A small network was trained on made-up records. Each row is its average activation on records with the value named, seen along a few directions.
Values that are neighbours, or in one group, have similar rows; names and order tell nothing.

Other fields shift rows strongly along two fixed directions, in all tables alike. That doesn't count.
These rows show it; all are for the same value of a field, averaged over different records:
[ -8  21   4  -6  -5   9   2   6  10 -22]
[-11  31   3  -6  -7  15  -2  19  11 -30]
[  8  22  20  -7   0   6  15 -37  10  -3]
[-22 -32 -45   3  -4 -25 -14  46  -6 -16]
[-11  -1 -14  -1  -3  -5  -4  19   2 -18]
[ -1  17   8  -7  -1   4   7 -10  10 -12]
[-11  21   0  -6  -6   9  -1  15  10 -26]
[ -3 -30 -22   0   3 -29   3 -10  -6   8]

Field GAL:
tak: [ 17  -4  -9  16  13 -13   0  -2 -16  27]
tamud: [ 29 -19   7  18  24 -24 -12 -26 -24  20]
nuv: [-2  0 12  6 -2 24  2  9 14 20]
mego: [ -3  15  25  -7  10  11  11 -20   8  -5]
gis: [-18   3  12   9  -9  23  -3  17  14   5]
gokur: [ 12   5   1 -11  -5   2   3 -21  -2  -4]
pobug: [ 19  28  12   3   4  12 -13   9 -12  -4]
sepin: [ 36 -12  -1   9   4 -29  10 -37 -29  31]
tafez: [-20 -21  -6   5  -6  15 -23  49   8   1]
sel: [  6  16  17  -9   2   1  15 -34   8  -1]
gisa: [ -7 -39 -24  -4   3 -20  11  -6 -10  15]
sul: [-10 -21  -2  -5 -14  16  -8  13   0  15]
GAL is arranged as 3 separate groups.
Q: List the group mates of tamud, in the order listed.
A: tak, pobug, sepin
Q: List the group mates of mego, in the order listed.
A: gokur, sel, gisa

Field ROZ:
fam: [  5 -47 -45  16   0 -50  -1   5 -18  20]
tofir: [ -9  48  46  -3  -4  32   8 -22  33 -23]
faval: [  7  19   6 -12   9 -12  -2 -10  -4  -7]
tif: [ 29 -23  16   0  24 -13  17 -59  -6  54]
rufek: [-11   4 -16   0 -14  16 -28  54  10 -19]
gunik: [-24 -19 -31 -10 -10   0  -9  32  -9  -3]
mub: [  9   8   0   8   8   2   0 -13  -5 -19]
ripud: [-3 29 14 11 -4 23  1  5  1 -3]
negi: [ -7 -10  -3   2 -10   6 -12  34 -10 -11]
tibed: [  3  -9  14 -12   1  -4  26 -27   8  11]
ROZ is arranged as 3 separate groups.
Q: List the group mates of ripud, in the order listed.
A: tif, rufek, negi
Q: List the group mates of mub, in the order listed.
A: fam, faval

Field ZAZ:
ked: [  0 -13 -17   2   2 -16  -2   1  -7  -1]
buf: [ -9  22  17  -7  -7  23   0   5  13 -17]
bav: [  9 -18  -1  -3   5 -22  14 -40  -4  20]
giv: [-6 -9 -5 -3 -2 -2  3  0  5 -1]
basaf: [-10  -7 -26   5  -1  -6 -19  50  -7 -22]
sapi: [-1 29 23 -2 -2 27  0  5 12 -7]
megip: [-3  7 10  0 -3 10  3 -4 11  2]
veb: [  2   4   2  -5   1  -4   5 -12  -1  -4]
dudon: [-5  0  3 -2 -3 10  0  8  4  4]
fef: [ 12  28  18  -4  -1   8   9 -20   1  -6]
dapo: [-12  -3 -15   6  -2   7 -18  41  -2 -11]
favo: [ 15 -12   5   3   4  -6   1 -19  -6  20]
rurur: [  3 -35 -25  11   7 -28  -5   7 -19  14]
riso: [ 11  -5   6   3   6  -8   2 -18  -7  18]
beb: [-4 11  5 -6 -3  9  8 -5  8 -8]
ZAZ is arranged as a ring.
Q: Going along ZAZ from riso by way of its neighbour rurur, in what order are bav, basaf, dudon, dapo met?
A: basaf, bav, dudon, dapo
Q: Which values are neighbours of giv? Give them in the order they are listed.
A: buf, beb
Q: Which values are neighbours of ked? Give them in the order they are listed.
A: veb, fef
